Each row below holds a small network's activations on one input, seen along a few directions.
Each table varies a few parts of the input and shows all the possible inputs, shuffled.
Descriptions start from the smaller parts, as in this example, which fits no table here: one of 3 separate values, together with either a single point or one of 11 places around a ring or (one of 5 places around a ring, together with one of 6 places along a line).
Shared parts are said once, and a part with two or three values counts as separate values.
In the rows, zero is written as 128.

Other details of the inputs shift rows strongly along two fixed directions, in all tables alike. That doesn't count.

Table:
row 1: [143 155 123  79 123 162 159  73 125 101 109 104  85 123  48]
row 2: [137 132 100 147 123 114 120 134  93 155 186 156 110 127 153]
row 3: [133  41 166 113 107 167  92 210 129 112  30 135  69  87 149]
row 4: [146 146  97 170 150 120 113 135 100 159 178 146 139 150 169]
row 5: [145 190 131  96 172 152 146  53 133 108  94  85 123 149  49]
row 6: [111  61 174 125 105 152 101 219 158 108  22 113 111  95 161]
row 7: [137 179 124 116 171 175 145  68 137 130  91 107 130 152  81]
row 8: [125 144 117 152 127  85 122 147 120 142 188 133 161 135 149]
row 9: [127 172 141 113 161 151 156  65 163 112  98  92 164 147  87]
row 10: [125 116 114 147 134  98 104 119 105 157 176 173 137 135 162]
row 11: [155 131 108 139 113  84 123 128  86 131 200 137 102 120 137]
row 12: [138 112  97 131 106 106 124 127  96 135 198 163  99 117 141]
row 13: [129  61 166 125 126 164  84 207 133 114  16 122  81  98 165]
row 14: [102 124 125 143 116  71 130 125 129 143 175 155 166 141 160]
row 15: [123 133  98 142 137 110 109 129 106 154 181 168 133 142 153]
row 16: [138 181 121 108 171 180 151  54 144 128  92 106 127 155  73]
row 17: [119 109 110 134  88  97 138 145 118 127 199 152 132 112 141]
row 18: [144  83 162 130 135 172  87 216 127 113  30 105  81 105 150]
row 19: [116  65 161 111  86 165 112 244 148 106  46 118  97  91 141]
row 20: [130 112 121 144 121  87 120 110  97 143 175 162 115 131 168]
row 21: [153 182 132 118 182 164 143  60 138 119  90  91 128 153  78]
row 22: [121 106 120 138  84  68 137 130 119 128 192 143 132 108 147]
row 23: [118 173 141  93 150 140 156  66 159 105 100  88 160 142  62]
row 24: [140 123  97 135 105 101 126 138  86 146 197 155  96 116 139]
row 25: [145 138 110 160 158 106 106 116 107 158 173 153 144 148 179]
row 26: [122 158 139  92 157 141 145  48 143 112  75 111 123 150  70]
row 27: [111 145 107 146 114  95 128 151 121 154 191 150 165 139 147]
row 28: [123 123 110 137  81  87 139 157 109 135 204 145 130 114 139]
row 29: [137 168 133 114 172 156 144  41 145 119  81 108 132 149  86]
row 30: [140  77 151 138 122 177  83 241 124 115  37 110  77 107 164]
row 31: [114 100 129 133  86  67 145 126 121 127 182 146 130 115 149]
row 32: [117 168 128 113 154 168 162  66 168 116 103 106 163 147  80]
row 33: [135 166 122 113 175 180 145  58 145 120  91 116 133 152  85]
row 34: [135 136 140  82 126 132 160  48 126  97  97 110  93 126  64]
row 35: [142 144 134  81 128 138 157  48 132  94  94 102  90 117  54]
row 36: [120 167 134  98 123 157 169  84 150 108 110  92 133 127  60]
row 37: [128 145  97 146 138 107 113 136  98 162 180 161 133 142 149]
row 38: [129 134 110 155 103  99 132 156 116 134 196 128 139 126 152]
row 39: [104  84 161 123 114 166  99 245 160 121  34 122 131 115 153]
row 40: [120 144 106 154 117  95 123 161 121 143 188 133 159 140 148]
row 41: [119 131 119 163 133  92 126 120 134 150 173 151 171 139 176]
row 42: [128 158 145  95 136 142 162  71 153  98 105  83 139 128  70]
row 43: [122  97 123 137  84  83 137 128 118 135 196 155 135 107 144]
row 44: [115 127 124 161 131  86 132 115 130 152 176 157 173 148 179]
row 45: [131 160 141 111 173 154 148  42 146 119  74 112 130 155  91]
row 46: [120  76 162 123 139 158  77 206 141 121   6 125  98 112 158]
row 47: [134 120  99 144 124 119 117 125 101 146 189 163 113 127 158]
row 48: [105  60 174 125 118 158  88 228 158 122  24 129 137 107 163]
row 49: [137 176 141 100 136 143 169  68 148  96 114  75 137 131  54]
row 50: [120 155 141 114 155 158 158  54 164 120  99 111 167 142  86]
row 51: [115 146 149  96 123 131 169  60 154 101 101 100 138 132  77]
row 52: [110  65 165 125 106 171 102 233 153 109  38 121 113  99 160]
row 53: [150 148 133  81 137 143 151  61 125  95 104  93  91 121  59]
row 54: [130  77 168 118 100 146 110 228 141  98  51  97 101  93 136]
row 55: [119 132 110 143  98 104 139 144 123 143 197 146 144 125 149]
row 56: [135 134 110 145 143  91 101 130 101 150 177 152 137 140 163]
row 57: [146 126 110 146 130  98 111 117  97 145 188 147 113 128 163]
row 58: [108 169 131  91 141 156 161  72 162 107 100 103 157 141  56]
row 59: [137 104 117 148 121 104 113 115  99 150 182 169 116 122 166]
row 60: [125  71 156 123  92 156 111 247 139 101  53 100  96  93 143]
row 61: [138 182 119 101 163 164 147  75 132 112  95  89 121 150  56]
row 62: [108 128 118 149 115  76 123 130 130 143 180 151 166 133 159]
row 63: [132 150 142  83 120 134 168  70 146  90 113  84 125 118  54]
row 64: [118 104 125 148 102  96 128 129 123 144 187 155 148 116 161]
row 65: [149 125  96 141 103 100 119 149  86 134 197 137  94 120 140]
row 66: [113  88 159 144 129 170  98 236 155 130  36 121 138 119 174]
row 67: [121  90 156 149 135 173  99 236 153 124  35 107 135 121 171]
row 68: [138 122 111 164 149 113 109 105 109 167 175 173 145 144 178]
row 69: [125 143  98 143 132 107 111 139 104 159 187 163 131 145 153]
row 70: [134 151 117 165 142 100 128 129 124 148 182 132 171 143 160]
row 71: [120 146 106 158 128 115 134 132 133 158 187 151 170 145 162]
row 72: [136 130 100 145 117 116 120 136  99 153 193 159 110 130 156]
Description of these inputs: one of 2 separate values, together with one of 4 places along a line, together with one of 9 places around a ring.
Changing only the place on the ring of 9 turns row 28 into row 31. The same change can be made to row 27. Which row results? -> row 14
Changing only the place on the ring of 9 turns row 29 into row 21. The same change can be made to row 46. Which row results? -> row 5
Which other rows does row 30 become when the choice among 2 separate values takes its other values? List them by row number. -> row 38
A walk changes only the place on the line of 4. It starts at row 7 and steps to row 37. List the rest of the walk in order. -> row 2, row 24
A walk changes only the place on the line of 4. It starts at row 32 and steps to row 58. List the rest of the walk in order. -> row 52, row 17
A walk changes only the place on the ring of 9. It starts at row 65 and steps to row 24. List the rest of the walk in order. -> row 1, row 12, row 3, row 34, row 35, row 53, row 11
A walk changes only the place on the ring of 9. It starts at row 41 and steps to row 44. List the rest of the walk in order. -> row 50, row 32, row 71, row 66, row 67, row 70, row 9

Table:
row 73: [104  95 154 133 131 140 107 176 150 133  67 137 147 127 161]
row 74: [121 162 126  94 130 149 165  67 144 109 122 105 133 133  61]
row 75: [129 104 153 102 133 170 116 150 140 110  39 114  92 116 109]
row 76: [122 137  94 167 130  85 118 125 105 167 220 173 162 146 181]
row 77: [125 142 104 135 112  99 133 121 110 140 201 148 136 130 126]
row 78: [126 150 112 115 121 125 150  97 126 127 161 130 132 132  99]
row 79: [130 161 132  98 131 141 164  72 146 104 122  96 132 130  63]
row 80: [127 155 136 105 126 145 167  66 148 108 124  99 134 128  74]
row 81: [128 165 120 116 156 147 144  74 138 131 124 122 142 149  94]
row 82: [130 123 104 155 109  57 119 124  97 150 226 165 137 131 173]
row 83: [124 138  92 166 132  83 114 129 104 165 220 173 158 148 180]
row 84: [136 139  93 173 135  93 114 137  96 168 214 167 145 146 184]
row 85: [127 117 158 116 150 173 118 152 157 111  34 102 128 127 117]
row 86: [127 169 127 110 158 165 157  49 149 123 103 114 140 146  79]
row 87: [129  78 146 139 114 127  99 190 121 128  98 138 109 110 175]
row 88: [125  76 148 140 111 121 102 187 129 127  96 138 113 110 176]
row 89: [136  93 148 131 120 130 102 185 122 118  87 120 102 113 155]
row 90: [119  99 153 141 135 142 106 173 147 130  77 129 140 124 165]
row 91: [122 103 145 115 117 161 117 184 139 117  71 119 107 112 123]
row 92: [133  89 138 146 109 131 108 211 122 127 113 126 113 110 168]
row 93: [134 150 129 106 131 117 146  75 130 112 128 110 124 130  85]
row 94: [128  88 138 145 107 129 105 212 125 128 111 128 116 109 167]
row 95: [128 162 132 101 128 132 160  84 143 105 122  92 131 130  69]
row 96: [124  88 142 140 106 127 106 208 126 127 111 131 118 108 166]
row 97: [119  93 150 119 115 168 121 177 145 118  66 122 111 110 133]
row 98: [141 122 100 162 112  70 117 133  90 154 225 158 127 126 176]
row 99: [128  96 148 110 128 156 106 170 131 112  58 121  95 113 124]
row 100: [116  94 148 115 115 165 123 175 147 113  66 119 114 109 128]
row 101: [125 132 102 156  99  62 127 141 104 148 235 157 152 127 163]
row 102: [138 137 101 176 132  85 114 137  99 161 216 157 150 142 186]
row 103: [127 173 127 105 159 162 156  53 147 122 102 111 143 149  73]
row 104: [131  81 150 132 120 142 109 171 133 121  82 128 107 108 158]
row 105: [147 155 129 108 142 145 151  70 128 105 111  96 110 132  76]
row 106: [127 137 117 135 112 106 145 112 123 131 183 132 144 126 128]
row 107: [128  99 156 106 131 176 123 139 144 110  39 114  94 114 112]
row 108: [137 137 116 132 120  93 130 107 112 131 171 131 126 130 129]
row 109: [122 141 117 130 110  92 144 114 126 129 181 131 146 129 123]
row 110: [124 161 122 120 153 150 148  67 144 129 121 122 146 144 100]
row 111: [133  92 140 124 123 145  98 183 121 123  80 129  95 114 144]
row 112: [121 136 121 136 108  97 146 106 129 131 184 134 148 125 131]
row 113: [132 123  95 152 113  70 116 121  90 157 229 175 129 133 167]
row 114: [136  99 145 118 129 157 108 171 125 114  63 115  90 114 131]
row 115: [124 149 119 143 139 100 129 107 129 141 166 138 159 145 141]
row 116: [144 151 116 113 137 138 144  81 116 121 131 117 104 134  93]
row 117: [134 176 122 108 161 161 150  65 140 123 104 106 132 148  76]
row 118: [135 172 132 116 156 143 149  73 143 115 107  96 142 147  85]
row 119: [130 160 121 131 146 118 134  96 130 131 147 120 151 145 118]
row 120: [129 159 129 124 152 139 147  76 142 126 125 114 152 142 103]
row 121: [106 145 124 115 110 103 160  83 140 124 162 132 155 132  98]
row 122: [125 101 163 106 126 153 121 148 148 102  41 104 110 112 114]
row 123: [138 134 117 131 124 101 131 104 110 131 172 134 123 128 130]
row 124: [133 157 120 134 149 125 137  93 130 133 147 123 150 143 118]
row 125: [125 103 155 133 143 167 114 162 153 122  52 116 132 123 145]
row 126: [132 157 117 113 127 136 151  97 125 118 145 112 122 131  89]
row 127: [124 161 131 122 147 128 147  76 145 125 125 113 158 143 103]
row 128: [131  85 124 181 124 105  77 226 110 160 148 161 137 123 224]
row 129: [131 164 122 100 132 152 158  81 137 112 120 103 118 132  65]
row 130: [130 151 101 148 143 111 122 114 115 151 180 146 146 143 146]
row 131: [121 120 161 114 148 163 116 156 155 111  35 103 129 127 118]
row 132: [116 137 125 114 119 103 148  71 130 125 147 136 138 133 104]
row 133: [129 141  94 166 133  87 115 129 101 169 220 173 153 145 177]
row 134: [126  89 151 115 125 162 112 159 139 113  54 123  99 111 132]
row 135: [131  87 149 125 121 136 104 178 127 119  83 125 104 110 154]
row 136: [119  79 133 144 103 132 102 214 123 139 118 151 120 109 179]
row 137: [129  90 117 177 126 111  78 225 105 162 148 166 130 127 222]
row 138: [130  84 136 135 118 133  94 196 115 134  99 148  98 113 167]
row 139: [135 142 100 142 115 108 136 125 107 141 198 143 127 130 135]
row 140: [128 167 121 116 157 143 140  78 135 130 123 120 143 147  88]
row 141: [134 107 151 106 133 170 115 156 135 112  44 110  88 115 112]
row 142: [126  90 141 143 105 121 108 213 125 125 111 125 118 112 168]
row 143: [133 156 128  95 140 151 157  51 135 112 106 111 114 135  64]
row 144: [122 156 119 103 126 133 154  87 134 116 143 116 132 133  79]
row 145: [130 152 111 119 121 122 144 105 122 127 165 124 129 132  97]
row 146: [131 130 107 134 121  97 129  98 106 142 188 153 128 131 134]
row 147: [122 152 131 110 118 118 159  84 142 114 143 109 145 128  87]
Changing only one part turns row 147 into row 122. The same change can be made to row 109. Which row results? -> row 82
Describe the family of inputs behind these rows. -> one of 3 separate values, together with either a single point or (one of 4 places along a line, together with one of 6 places along a line)
Which other rows does row 141 become when the choice among 3 separate values takes its other values? List them by row number. -> row 117, row 129
Which other rows does row 115 become when the place on the line of 6 takes its other values? List them by row number. -> row 90, row 118, row 119, row 127, row 131
